These are the activations of a small network on made-up records, seen along a few directions, one row for each record.
Each row is followed by the record's values for the fields Varo, Vuvo, Kugin, Niku, Rar.
Other fields move the rows too, some of them a lot.
In the rows, zero is written as 500.
Random noise pushes rows far along 2 fixed directions. That doesn't count. These rows show it; they differ only by the noise:
[419 449 478 466 382 593 548 371 187 745 620 483 587 483 529 539 688 451
 531]
[515 565 403 540 512 420 502 479 568 547 452 475 593 476 488 497 608 492
 602]
[497 552 440 523 491 480 518 450 462 592 482 472 630 486 513 514 644 476
 595]
[491 555 470 515 487 520 528 433 402 613 491 468 671 495 534 526 672 463
 599]

[386 510 455 548 471 564 442 494 254 521 526 563 729 511 413 386 676 633
 572] => Varo=t2, Vuvo=d1, Kugin=n2, Niku=u1, Rar=c2
[368 565 425 536 697 519 450 504 542 483 354 510 684 514 523 556 540 595
 554] => Varo=t2, Vuvo=d2, Kugin=n2, Niku=u4, Rar=c2
[384 454 504 488 525 716 502 410 166 682 544 541 688 443 551 566 759 488
 533] => Varo=t2, Vuvo=d2, Kugin=n1, Niku=u4, Rar=c2
[477 362 341 390 474 572 436 469 382 537 587 518 148 436 429 471 430 434
 481] => Varo=t1, Vuvo=d1, Kugin=n1, Niku=u2, Rar=c2
[573 512 745 489 399 633 633 423 420 499 595 517 596 621 623 471 530 376
 461] => Varo=t2, Vuvo=d1, Kugin=n2, Niku=u2, Rar=c1
[572 401 623 368 440 550 579 355 362 648 577 436 360 610 609 635 359 423
 435] => Varo=t1, Vuvo=d2, Kugin=n2, Niku=u2, Rar=c1
[566 530 640 440 650 529 571 446 662 378 398 389 436 609 578 688 321 485
 498] => Varo=t1, Vuvo=d2, Kugin=n2, Niku=u2, Rar=c1
[479 446 555 610 468 472 525 582 466 490 433 517 486 399 607 425 587 528
 515] => Varo=t2, Vuvo=d2, Kugin=n2, Niku=u2, Rar=c2
[590 604 610 446 516 538 621 494 565 517 489 401 530 502 521 615 568 452
 545] => Varo=t1, Vuvo=d2, Kugin=n1, Niku=u2, Rar=c2
[402 370 336 463 431 420 423 450 338 611 643 555 228 437 284 479 356 565
 355] => Varo=t1, Vuvo=d2, Kugin=n2, Niku=u1, Rar=c2
[414 581 426 628 627 510 490 513 419 405 470 517 733 466 437 347 622 541
 655] => Varo=t2, Vuvo=d1, Kugin=n2, Niku=u1, Rar=c2
[517 450 499 562 306 455 507 539 547 625 560 501 627 372 633 471 554 438
 567] => Varo=t2, Vuvo=d2, Kugin=n1, Niku=u2, Rar=c2
[357 512 331 561 627 250 267 518 806 460 548 547 277 489 428 399 406 694
 489] => Varo=t2, Vuvo=d1, Kugin=n2, Niku=u2, Rar=c2
[458 530 718 512 469 547 504 530 329 501 542 427 748 460 600 462 713 593
 659] => Varo=t1, Vuvo=d1, Kugin=n2, Niku=u1, Rar=c2
[474 455 638 499 215 674 742 505 265 608 681 365 636 465 615 656 562 447
 464] => Varo=t1, Vuvo=d2, Kugin=n1, Niku=u4, Rar=c2
[442 385 451 398 413 539 561 567 441 526 650 490 468 557 529 446 536 499
 452] => Varo=t2, Vuvo=d1, Kugin=n1, Niku=u2, Rar=c1
[599 500 489 540 361 592 647 483 567 466 508 578 302 538 543 561 427 359
 539] => Varo=t2, Vuvo=d1, Kugin=n1, Niku=u2, Rar=c1
[606 503 526 648 485 450 569 594 856 509 438 479 429 501 514 614 381 501
 501] => Varo=t2, Vuvo=d2, Kugin=n1, Niku=u4, Rar=c2
[507 446 423 350 379 546 521 552 497 526 592 479 547 574 495 447 477 368
 546] => Varo=t1, Vuvo=d1, Kugin=n1, Niku=u2, Rar=c1
[353 530 376 377 455 424 523 498 410 547 635 503 422 460 373 528 594 507
 453] => Varo=t1, Vuvo=d2, Kugin=n1, Niku=u3, Rar=c2
[403 535 444 423 591 588 382 324 216 574 458 533 627 440 466 599 556 486
 571] => Varo=t1, Vuvo=d2, Kugin=n2, Niku=u4, Rar=c2
[554 699 725 512 605 638 512 404 371 409 263 371 784 752 622 630 618 541
 634] => Varo=t1, Vuvo=d1, Kugin=n2, Niku=u2, Rar=c2
[539 631 551 474 499 553 570 490 371 539 549 481 608 562 602 651 554 453
 492] => Varo=t1, Vuvo=d2, Kugin=n1, Niku=u2, Rar=c2
[486 438 629 600 284 527 644 566 361 662 617 478 590 488 627 549 639 421
 472] => Varo=t2, Vuvo=d2, Kugin=n1, Niku=u2, Rar=c2
[684 482 626 495 410 337 622 691 846 474 579 417 500 521 494 533 369 412
 486] => Varo=t1, Vuvo=d2, Kugin=n1, Niku=u1, Rar=c1
[495 588 395 514 645 349 406 607 721 353 410 505 453 368 383 435 427 597
 507] => Varo=t1, Vuvo=d2, Kugin=n2, Niku=u1, Rar=c2
[549 710 629 438 593 639 486 463 416 507 434 496 811 472 676 557 546 503
 601] => Varo=t1, Vuvo=d2, Kugin=n2, Niku=u2, Rar=c2
[435 532 350 528 545 463 519 501 567 516 452 521 555 519 448 516 426 624
 533] => Varo=t2, Vuvo=d2, Kugin=n2, Niku=u4, Rar=c2
[525 489 531 543 494 508 595 504 511 574 485 496 547 542 487 428 465 562
 471] => Varo=t2, Vuvo=d2, Kugin=n2, Niku=u2, Rar=c2
[516 549 520 520 619 580 547 566 437 488 456 446 757 451 467 427 735 539
 555] => Varo=t2, Vuvo=d2, Kugin=n1, Niku=u1, Rar=c2
[580 614 592 454 647 651 548 414 286 448 466 483 813 609 519 665 658 386
 543] => Varo=t1, Vuvo=d2, Kugin=n1, Niku=u1, Rar=c1
[474 328 277 542 521 379 406 561 636 571 475 533 126 454 359 389 457 572
 329] => Varo=t2, Vuvo=d2, Kugin=n1, Niku=u2, Rar=c2
[483 657 492 496 565 522 510 489 483 383 337 406 680 594 513 488 531 475
 450] => Varo=t1, Vuvo=d2, Kugin=n2, Niku=u2, Rar=c2
[509 530 520 381 363 705 486 520 233 514 570 453 671 552 645 531 664 597
 558] => Varo=t1, Vuvo=d1, Kugin=n1, Niku=u2, Rar=c2
[507 626 300 655 673 276 407 658 782 330 282 523 826 392 486 427 601 601
 719] => Varo=t2, Vuvo=d2, Kugin=n2, Niku=u4, Rar=c2
[548 529 430 500 479 377 482 565 481 510 471 415 574 420 503 407 646 479
 572] => Varo=t1, Vuvo=d2, Kugin=n1, Niku=u2, Rar=c2
[499 425 468 562 315 412 483 563 476 562 624 480 397 399 471 484 461 451
 384] => Varo=t1, Vuvo=d2, Kugin=n2, Niku=u2, Rar=c2
[367 487 448 633 381 326 546 678 411 466 572 497 747 308 483 262 692 608
 609] => Varo=t2, Vuvo=d2, Kugin=n2, Niku=u1, Rar=c2
[475 412 351 486 470 393 448 592 591 610 661 573 231 496 354 417 406 536
 493] => Varo=t2, Vuvo=d1, Kugin=n1, Niku=u1, Rar=c2
[472 490 386 432 667 555 385 393 601 581 377 565 409 517 455 460 408 574
 460] => Varo=t2, Vuvo=d2, Kugin=n2, Niku=u2, Rar=c2
[544 469 621 487 507 644 562 454 326 553 547 545 778 528 564 521 564 485
 489] => Varo=t2, Vuvo=d2, Kugin=n2, Niku=u1, Rar=c1
[424 437 591 443 460 520 440 551 328 606 672 453 529 480 499 495 667 563
 550] => Varo=t1, Vuvo=d1, Kugin=n1, Niku=u1, Rar=c2
[425 477 376 436 661 504 302 413 505 535 396 538 307 513 360 568 362 504
 373] => Varo=t1, Vuvo=d2, Kugin=n2, Niku=u2, Rar=c2
[512 621 551 477 377 593 547 470 235 645 505 567 612 548 586 413 552 348
 682] => Varo=t1, Vuvo=d1, Kugin=n2, Niku=u2, Rar=c2
[497 314 431 444 281 367 425 396 530 516 750 484 178 487 480 519 426 501
 368] => Varo=t1, Vuvo=d1, Kugin=n1, Niku=u2, Rar=c1
[385 454 404 594 423 302 479 650 481 555 594 574 583 372 496 329 565 614
 558] => Varo=t2, Vuvo=d2, Kugin=n2, Niku=u1, Rar=c2
[542 465 437 498 476 428 511 441 603 427 486 523 640 569 531 443 423 477
 434] => Varo=t2, Vuvo=d2, Kugin=n2, Niku=u2, Rar=c1
[460 581 547 617 636 547 432 527 479 438 495 452 798 472 484 436 683 522
 623] => Varo=t2, Vuvo=d1, Kugin=n2, Niku=u1, Rar=c2

Here are new rows. What are their fields?
[537 450 552 415 442 665 368 457 346 590 414 523 433 577 461 511 452 524
 488] => Varo=t1, Vuvo=d1, Kugin=n2, Niku=u2, Rar=c2
[514 510 577 439 513 564 525 503 325 618 483 380 611 523 619 569 645 446
 522] => Varo=t1, Vuvo=d2, Kugin=n1, Niku=u2, Rar=c2
[583 528 523 622 416 510 473 500 609 586 463 590 469 534 441 559 519 377
 471] => Varo=t2, Vuvo=d2, Kugin=n1, Niku=u2, Rar=c2
[682 607 682 506 354 595 596 577 483 588 598 451 637 546 745 611 460 395
 484] => Varo=t1, Vuvo=d2, Kugin=n1, Niku=u2, Rar=c2
[506 469 395 493 628 457 429 444 513 476 375 459 368 519 382 592 343 545
 461] => Varo=t1, Vuvo=d2, Kugin=n2, Niku=u2, Rar=c2
[588 455 403 658 535 317 512 671 891 377 474 426 277 410 417 323 326 481
 608] => Varo=t2, Vuvo=d1, Kugin=n2, Niku=u2, Rar=c2
[527 525 455 366 536 519 405 523 658 561 399 467 452 463 444 496 522 423
 493] => Varo=t1, Vuvo=d2, Kugin=n1, Niku=u2, Rar=c2
[459 639 465 518 570 330 445 675 692 437 448 541 652 391 506 416 511 578
 580] => Varo=t1, Vuvo=d2, Kugin=n2, Niku=u1, Rar=c2
[517 671 717 485 568 690 620 391 315 455 445 406 621 630 706 573 534 390
 586] => Varo=t1, Vuvo=d1, Kugin=n2, Niku=u2, Rar=c2
[591 433 597 440 451 537 626 335 473 463 459 440 628 550 623 495 523 426
 505] => Varo=t2, Vuvo=d2, Kugin=n2, Niku=u2, Rar=c1
[420 676 706 476 662 815 519 351 208 597 415 529 837 571 688 615 707 457
 499] => Varo=t2, Vuvo=d2, Kugin=n2, Niku=u2, Rar=c2
[560 503 421 448 522 464 496 633 583 353 603 594 351 505 542 471 430 409
 489] => Varo=t1, Vuvo=d1, Kugin=n1, Niku=u2, Rar=c1
[548 401 626 451 443 557 643 535 343 559 671 548 628 484 587 527 659 448
 466] => Varo=t2, Vuvo=d2, Kugin=n1, Niku=u1, Rar=c1
[421 474 421 509 374 564 585 487 415 528 658 394 579 496 420 398 589 478
 535] => Varo=t2, Vuvo=d1, Kugin=n1, Niku=u2, Rar=c2
[441 554 587 571 530 466 534 590 408 512 514 473 823 378 576 394 673 557
 598] => Varo=t2, Vuvo=d2, Kugin=n2, Niku=u1, Rar=c2
[474 377 389 489 413 535 545 491 193 654 645 481 452 470 486 356 667 571
 405] => Varo=t2, Vuvo=d2, Kugin=n1, Niku=u2, Rar=c2
[370 379 374 401 480 537 390 370 187 705 661 586 259 473 338 549 394 542
 339] => Varo=t1, Vuvo=d2, Kugin=n2, Niku=u1, Rar=c2
[449 319 511 609 337 344 568 579 618 419 703 560 348 421 318 356 460 491
 424] => Varo=t2, Vuvo=d1, Kugin=n2, Niku=u1, Rar=c1
[513 608 548 449 579 510 446 397 362 601 493 489 516 579 533 566 464 473
 467] => Varo=t1, Vuvo=d2, Kugin=n2, Niku=u2, Rar=c2
[482 447 303 570 456 258 472 682 628 520 526 610 358 396 501 395 532 570
 502] => Varo=t2, Vuvo=d2, Kugin=n1, Niku=u2, Rar=c2
[374 552 394 523 661 565 392 482 381 516 511 595 570 486 421 424 546 540
 577] => Varo=t2, Vuvo=d1, Kugin=n2, Niku=u1, Rar=c2
[592 498 386 553 576 275 510 607 818 346 425 537 369 495 561 427 350 586
 445] => Varo=t2, Vuvo=d2, Kugin=n2, Niku=u2, Rar=c1
[456 544 339 533 474 384 394 539 648 463 464 570 382 579 366 392 409 653
 473] => Varo=t2, Vuvo=d1, Kugin=n2, Niku=u2, Rar=c2
[358 510 638 462 518 738 462 380 139 610 531 436 713 529 646 467 623 305
 594] => Varo=t1, Vuvo=d1, Kugin=n2, Niku=u2, Rar=c2
